Each row below holds a small network's activations on one record, seen along a few directions.
Each row is followed by the record's values for the fields ZOKE, LER, LEBU, TEZIB, NIBAB, DIBO.
Not every record has every field; a missing one is left out.
Other fields move the rows too, some of them a lot.
In the rows, zero is written as 500.
Strong random noise was added to every row along 6 fixed directions; ignore it. To show where, here is one row again and again, with new noise each time:
533  479  667  549  590  555  587  470  469  369  238  297  672  530  592  324  533  472
641  472  641  676  570  670  333  425  480  405  344  399  476  609  581  525  550  580
289  448  627  273  548  519  414  406  476  490  692  555  501  593  584  451  530  439
460  656  499  432  434  473  407  420  405  615  585  456  544  401  556  446  395  578
776  479  590  591  315  391  337  500  442  540  566  239  333  285  630  325  428  651
445  442  530  522  505  626  460  434  487  521  507  436  518  658  469  489  597  414
595  521  526  530  416  552  410  450  476  505  557  422  428  535  526  490  575  507
619  612  495  553  370  484  323  438  417  618  588  394  425  379  557  466  412  633

557  592  281  610  388  666  606  498  537  485  529  567  500  557  299  645  627  410 -> (ZOKE vavam; LER nenuv; LEBU doke; TEZIB nevam; NIBAB faten; DIBO kigas)
310  580  517  402  592  424  613  536  523  475  358  566  634  322  493  474  435  572 -> (LEBU zav; TEZIB nen; NIBAB faten; DIBO kigas)
680  369  495  514  385  442  494  546  545  437  608  439  326  485  480  479  653  461 -> (LEBU mefa; TEZIB nevam; NIBAB faten; DIBO pabi)
542  541  671  625  683  654  403  501  547  274  244  568  511  675  541  697  709  553 -> (ZOKE megev; LER tokar; TEZIB nen; NIBAB rof; DIBO pabi)
436  611  411  442  477  365  640  533  452  673  522  511  586  472  451  424  397  457 -> (ZOKE megev; LER tokar; LEBU doke; TEZIB nen; NIBAB faten; DIBO kigas)
698  805  562  501  544  320  524  541  412  442  308  546  586  333  666  492  373  670 -> (ZOKE megev; LER tokar; TEZIB nen; NIBAB faten; DIBO pabi)
570  385  664  556  649  496  288  489  475  436  488  567  415  541  695  496  322  640 -> (ZOKE megev; LER tokar; LEBU doke; TEZIB nen; NIBAB faten; DIBO pak)
496  383  489  535  518  596  593  536  553  419  435  452  500  559  455  510  612  454 -> (ZOKE megev; LER bav; LEBU zav; TEZIB nevam; NIBAB faten; DIBO pak)
313  418  469  460  599  513  487  496  510  634  565  583  560  611  452  485  440  445 -> (ZOKE vavam; LER nenuv; TEZIB nen; NIBAB faten; DIBO pak)
493  556  491  556  505  658  476  468  522  373  392  504  505  524  441  651  628  508 -> (ZOKE megev; LER bav; TEZIB nevam; NIBAB rof; DIBO pabi)
632  573  458  578  449  500  368  484  420  643  552  484  452  496  512  514  406  597 -> (ZOKE megev; LER tokar; LEBU mefa; TEZIB nevam; NIBAB faten; DIBO pak)
700  435  435  824  464  648  276  500  463  606  414  419  362  424  481  589  352  685 -> (ZOKE megev; LER tokar; LEBU zav; TEZIB nevam; NIBAB faten; DIBO pak)
450  595  433  545  563  590  455  408  411  632  409  519  626  613  475  552  407  500 -> (ZOKE megev; LER bav; LEBU mefa; TEZIB nevam; NIBAB faten; DIBO pak)
553  615  533  550  603  514  457  465  495  418  428  635  523  532  559  605  470  614 -> (LEBU doke; TEZIB nen; NIBAB faten; DIBO kigas)
513  545  446  591  499  674  451  471  505  536  487  583  485  674  380  698  629  464 -> (ZOKE megev; LER tokar; TEZIB nevam; NIBAB faten; DIBO kigas)
723  264  747  618  516  566  310  469  548  281  466  400  303  372  720  409  432  661 -> (ZOKE vavam; LER nenuv; LEBU zav; TEZIB nevam; NIBAB faten; DIBO kigas)
447  371  538  670  570  669  431  441  489  518  350  431  545  499  479  494  415  567 -> (LEBU zav; TEZIB nevam; NIBAB faten; DIBO kigas)
556  572  524  352  452  342  562  524  488  380  623  557  466  248  601  424  403  601 -> (LEBU doke; TEZIB nevam; NIBAB faten; DIBO kigas)
557  539  542  541  654  515  523  492  520  468  367  571  563  683  522  527  578  466 -> (ZOKE vavam; LER nenuv; LEBU mefa; TEZIB nen; NIBAB faten; DIBO pak)
653  584  529  582  530  446  404  492  463  560  409  468  492  579  550  533  508  594 -> (ZOKE megev; LER bav; LEBU mefa; TEZIB nen; NIBAB faten; DIBO pak)
385  449  581  401  660  446  448  485  490  476  532  622  506  561  612  497  404  555 -> (ZOKE megev; LER bav; TEZIB nen; NIBAB faten; DIBO pak)
293  309  548  395  547  529  430  454  482  621  629  422  511  571  500  422  400  410 -> (ZOKE megev; LER bav; LEBU besin; TEZIB nevam; NIBAB rof; DIBO pak)
373  303  482  440  587  539  607  491  570  382  584  636  516  615  498  455  472  365 -> (ZOKE vavam; LER nenuv; LEBU doke; TEZIB nen; NIBAB faten; DIBO kigas)
481  376  460  557  486  562  388  487  500  564  598  505  401  505  452  548  447  557 -> (ZOKE megev; LER bav; TEZIB nevam; NIBAB faten; DIBO pabi)
561  652  574  504  579  520  606  471  447  384  301  470  689  388  613  413  355  600 -> (ZOKE megev; LER tokar; LEBU besin; TEZIB nevam; NIBAB faten; DIBO kigas)
543  580  577  476  635  484  361  525  546  408  453  685  419  536  541  691  561  608 -> (LEBU besin; TEZIB nen; NIBAB faten; DIBO pabi)
522  582  313  445  363  450  647  517  474  535  581  489  540  319  447  383  404  463 -> (ZOKE vavam; LER nenuv; LEBU mefa; TEZIB nevam; NIBAB faten; DIBO pak)
511  525  494  488  498  521  584  510  512  508  458  452  537  689  481  490  616  339 -> (ZOKE megev; LER tokar; LEBU besin; TEZIB nen; NIBAB rof; DIBO pak)
644  432  523  646  490  547  629  565  523  442  257  304  585  522  431  417  610  438 -> (LEBU mefa; TEZIB nevam; NIBAB faten; DIBO pabi)
701  280  559  597  443  364  452  589  563  488  517  353  299  364  547  340  433  595 -> (LEBU besin; TEZIB nen; NIBAB faten; DIBO kigas)
422  582  612  416  572  516  331  386  404  557  592  501  544  493  648  483  335  569 -> (ZOKE megev; LER tokar; LEBU besin; TEZIB nevam; NIBAB rof; DIBO pak)
244  424  350  404  496  451  662  560  538  666  532  519  613  582  287  491  566  298 -> (LEBU besin; TEZIB nen; NIBAB faten; DIBO pabi)
527  309  721  351  538  461  397  437  523  362  688  525  377  506  682  368  482  513 -> (ZOKE vavam; LER nenuv; LEBU mefa; TEZIB nevam; NIBAB faten; DIBO kigas)

Which values does each new row have?
491  396  607  401  618  519  472  459  517  376  580  591  486  599  599  470  522  453 -> (ZOKE vavam; LER nenuv; LEBU mefa; TEZIB nevam; NIBAB faten; DIBO pak)
526  729  543  244  466  363  466  435  474  406  695  717  499  362  706  477  360  621 -> (ZOKE vavam; LER nenuv; LEBU mefa; TEZIB nen; NIBAB faten; DIBO kigas)
414  700  360  355  436  507  609  478  484  577  586  586  594  515  404  607  548  428 -> (ZOKE megev; LER bav; LEBU besin; TEZIB nevam; NIBAB faten; DIBO pabi)
288  617  474  300  385  434  569  443  477  573  660  517  592  364  536  402  414  468 -> (ZOKE vavam; LER nenuv; LEBU zav; TEZIB nen; NIBAB rof; DIBO kigas)
222  487  248  539  415  554  683  523  478  763  497  425  707  333  244  419  343  428 -> (ZOKE vavam; LER nenuv; LEBU zav; TEZIB nevam; NIBAB faten; DIBO kigas)
473  434  449  650  502  550  338  403  403  722  552  420  487  433  506  460  176  629 -> (ZOKE megev; LER bav; LEBU doke; TEZIB nevam; NIBAB faten; DIBO kigas)
449  545  578  434  654  615  486  458  485  414  450  640  581  717  534  603  591  447 -> (ZOKE megev; LER tokar; LEBU mefa; TEZIB nevam; NIBAB faten; DIBO pak)
428  639  458  363  526  585  558  420  470  454  622  711  541  592  534  587  464  460 -> (ZOKE megev; LER tokar; LEBU doke; TEZIB nevam; NIBAB faten; DIBO kigas)
256  555  419  463  407  544  563  477  435  737  530  382  647  494  329  463  490  392 -> (ZOKE megev; LER tokar; TEZIB nevam; NIBAB rof; DIBO kigas)
627  427  615  513  565  570  245  451  532  336  580  655  288  559  581  681  594  604 -> (LEBU mefa; TEZIB nevam; NIBAB faten; DIBO pabi)
458  405  628  466  590  463  499  557  567  389  404  445  459  564  499  516  638  455 -> (ZOKE megev; LER bav; LEBU besin; TEZIB nen; NIBAB rof; DIBO pabi)
534  517  470  595  503  589  375  456  505  551  497  526  448  628  477  573  533  483 -> (ZOKE vavam; LER nenuv; LEBU mefa; TEZIB nen; NIBAB rof; DIBO pak)
264  374  393  532  503  478  381  538  514  801  629  529  438  474  326  558  424  531 -> (LEBU zav; TEZIB nen; NIBAB faten; DIBO pabi)
499  465  328  613  463  651  576  475  532  498  513  567  492  619  327  639  597  385 -> (LEBU doke; TEZIB nevam; NIBAB faten; DIBO kigas)
555  835  337  550  311  494  584  423  361  684  492  395  633  336  469  454  329  540 -> (ZOKE megev; LER tokar; LEBU doke; TEZIB nevam; NIBAB rof; DIBO kigas)
625  793  368  487  471  327  766  605  460  511  331  536  631  426  448  494  530  460 -> (ZOKE megev; LER tokar; LEBU doke; TEZIB nen; NIBAB faten; DIBO pabi)
